Each row below holds a small network's activations on one input, seen along a few directions.
Each table varies a few parts of the input and shows all the possible inputs, shuffled.
Descriptions start from the smaller parts, as in this example, which fits no table here: ring(5) and (point or (values(2) and line(4)) or line(11)).
Shared parts are said once, and a part with two or three values counts as separate values.

Other details of the inputs vary at random and push rows far along three fixed directions, the same in every table; ignore that.

Rows:
r1: [ 0.08 -1.40  2.16  0.25  0.71  0.72  1.61 -3.62 -0.97  4.02 -3.01]
r2: [ 2.48  6.58  0.29  1.42 -0.50  5.10  3.83 -1.19  0.79 -0.35  2.92]
r3: [ 2.07 -0.82 -3.44  3.51  0.90 -1.14  3.92 -0.52 -0.17  1.31  1.72]
r4: [-1.32 -1.57  4.80 -0.86 -2.20  0.08  0.09 -4.16  1.41  2.41 -4.82]
r5: [-1.16  3.49  2.90 -3.07  0.05  3.82 -2.72 -1.29  1.00 -2.45 -0.75]
r6: [ 0.36 -2.96 -2.23  2.53  0.06 -3.91  2.06  0.67  1.23  3.95 -1.42]
r7: [-0.94 -2.83  2.65 -3.24 -0.49 -0.31  0.80 -3.55  3.20  2.61 -5.31]
r8: [-0.35  1.19 -3.07 -1.72  0.58  2.88 -2.68  4.00 -1.95 -5.11  4.40]
r9: [-1.54 -1.15  4.80 -2.40 -1.31  1.38 -3.87 -2.04  0.81 -0.53 -3.31]
r10: [-0.45 -3.50 -2.26  3.25 -0.32 -3.12  2.04 -0.01  0.57  3.71 -1.26]
r11: [-0.47 -3.49 -1.91  0.64  0.88 -2.95 -0.47  1.48 -1.36 -1.11  0.57]
r12: [ 2.54  8.30 -0.69  1.03 -0.90  4.55  4.85 -2.76  0.69 -0.08  3.93]
r13: [ 0.75  1.04 -3.74 -0.36  0.49 -0.64 -0.45  4.87 -0.72 -1.79  3.67]
r14: [ 0.36  0.37  1.52 -5.26  1.08  4.02 -3.00 -0.56  1.70 -3.49 -0.78]
r15: [-1.76 -0.15 -0.22  1.04  0.47 -3.65 -2.30  3.39 -1.75 -1.79  1.16]
r16: [-0.19  0.16 -0.17  1.30 -0.37 -3.00 -2.90  3.05 -2.41 -2.18  1.67]
r17: [-0.78 -3.39 -2.28  2.83 -0.68 -3.51  2.80  0.03  0.16  3.58 -1.30]
r18: [ 2.66  4.83 -1.91  5.25 -0.49 -0.34  5.78 -2.05  0.37  2.88  3.12]
r19: [-0.32 -1.46 -0.94 -3.08  1.46 -0.75 -4.78  4.57  0.07 -3.40  1.53]
r20: [ 0.42 -1.07 -1.29  2.05  1.37 -2.23  1.21  1.80 -3.85  1.63  1.54]
r21: [-1.17 -0.24  2.75 -1.66 -0.48 -0.04 -5.49  0.36 -0.75 -2.50 -1.14]
r22: [ 0.01 -3.03 -1.70 -0.81  1.34 -3.23 -1.82  3.70 -1.00 -2.19  1.17]
r23: [ 0.33  4.94  3.01 -2.27 -1.10  5.66  1.46 -2.52  1.38 -1.20 -0.11]
r24: [-1.62 -3.83  0.97 -0.36 -0.55  0.62  0.04 -3.64  1.56  2.07 -4.18]
Description of these inputs: values(2) and (point or ring(5) or ring(6)).
- Changing only the values(2) part turns r2 into r23. The same change can be made to r1. Which row results? => r20
- Start at r17 and move only the ring(6) part, one step at a time. The first step leads to r8. Which rows follow, in order? => r11, r22, r7, r13
- Which other rows does r13 become when the values(2) part takes its other values? List them by row number. => r6
- Which other rows does r3 become when the ring(6) part takes its other values? List them by row number. => r6, r10, r14, r19, r24
